-57.3, 2.6, -8.0, -2.3, -0.7, 11.1, -5.3, -30.7, -39.7, -17.6, 0.0, -33.1, 18.6
14.9, -25.8, -5.4, 13.4, 7.8, -6.7, 25.1, -5.6, 20.3, -30.1, -7.4, -6.7, -6.1
22.1, -19.7, -13.7, 5.6, -3.7, -18.2, 14.4, 1.9, -11.0, -32.8, -9.9, -24.4, 12.3
-24.4, -30.1, 16.7, 9.9, 16.7, -40.0, -17.4, -19.6, -3.7, -17.6, 21.5, -49.7, -43.0
10.5, -10.7, 6.2, 19.0, 20.4, 0.3, 41.2, -24.8, 13.1, 11.8, -11.3, 35.7, 4.2
56.2, 19.9, -27.8, -15.2, -24.9, 38.0, -3.5, -13.7, 6.5, 49.1, -43.3, 9.4, 29.3
-14.7, -44.7, 31.5, 0.3, 30.9, -36.6, -29.6, -20.5, 19.5, -4.8, 27.7, -26.1, -33.7
-56.5, -39.7, -4.3, 14.4, 6.5, -8.1, 2.5, -35.8, -5.8, -44.6, 7.9, -51.9, -12.1
8.9, 35.5, 33.4, -6.9, 27.9, 14.6, -7.3, 18.6, 6.3, 34.8, 14.9, 42.7, -14.1
The entry in the bottom-left corner: 8.9
The largest entry: 56.2
The entry in the top-right corner -> 18.6
What is the top-left entry?
A: -57.3
The entry just right of the largest entry -> 19.9
The smallest entry in the last row: -14.1
What is the 2nd entry on the main diagonal?
A: -25.8
The second largest entry -> 49.1
The fourth-last entry, reading row by row is 34.8
The entry just left of 25.1 -> -6.7
The entry just right of the centre entry -> -24.8
What is the entry just left of -19.6?
A: -17.4
What is the entry directly above 10.5?
A: -24.4
What is the entry directly above the largest entry?
A: 10.5
The entry just left of the centre entry is 0.3
The 3rd entry on the main diagonal -> -13.7
What is the entry directly below 13.4?
A: 5.6
The entry just left of -43.0: -49.7
The second smallest entry: -56.5
What is the entry directly above -43.3?
A: -11.3
What is the entry directly above 6.3?
A: -5.8
The entry directly above -27.8 is 6.2
What is the entry directly above -8.1?
A: -36.6
What is the entry just right of -24.8?
A: 13.1
What is the entry directly below the smallest entry?
A: 14.9
What is the entry just right of 49.1?
A: -43.3
The 5th-last entry, reading row by row -> 6.3
What is the entry just left of -17.4?
A: -40.0
The 3rd entry on the diagonal from the top-right corner: -9.9
What is the third entry in reading order?
A: -8.0

data =
[[  -1.46  -72.59  -60.59  -34.33  138.33]
 [ -46.47  -54.87   -3.55   -4.06 -132.02]
 [  84.79 -177.53  -23.78   -4.39   32.65]
 [  94.72 -166.55  -35.93   45.69   22.51]
 [   5.62 -108.18  -10.91   64.64 -155.36]
 [ -95.45   55.31  -24.31  -65.69  -99.10]
 [  27.91  -91.38  -17.55   15.74 -106.95]]
Which number is the 5th entry in reading order? 138.33
Which number is the entry just right of the centre entry? 45.69
Which number is the entry just right of -177.53? -23.78
The entry just right of -23.78 -> -4.39
The first entry on the main diagonal is -1.46
Which number is the entry directly below 32.65? 22.51
Which number is the entry just left of -17.55? -91.38
The second entry on the diagonal from the top-right corner is -4.06
The smallest entry in the last row: -106.95
Which number is the entry just left of -166.55? 94.72
The entry directly above -4.06: -34.33
Which number is the entry in the bottom-left corner? 27.91
Which number is the entry directly above -65.69? 64.64
The entry directly above -166.55 is -177.53
The entry just left of the smallest entry -> 84.79
The entry just right of -54.87: -3.55
Which number is the entry just left of -54.87? -46.47
Which number is the third-last entry, reading row by row? -17.55
The entry just left of -24.31 is 55.31
Which number is the 3rd smallest entry? -155.36
The entry directly above 27.91: -95.45
The entry directly below the smallest entry -> -166.55
Which number is the last entry in the row that holds the smallest entry? 32.65
The entry directly above -24.31: -10.91
The top entry of the column that holds the smallest entry: -72.59
The centre entry is -35.93
Which number is the entry directly above 32.65? -132.02
Which number is the entry directly below 64.64? -65.69

Read these off the row that follows.
1) Find the entry just left of -42.7.
2) Find the smallest entry.
3) Find the entry just left of 50.0.
4) Find the entry just right of the smallest entry.
-45.6, -8.9, -13.7, -42.7, -3.4, 8.8, 50.0
1) -13.7
2) -45.6
3) 8.8
4) -8.9
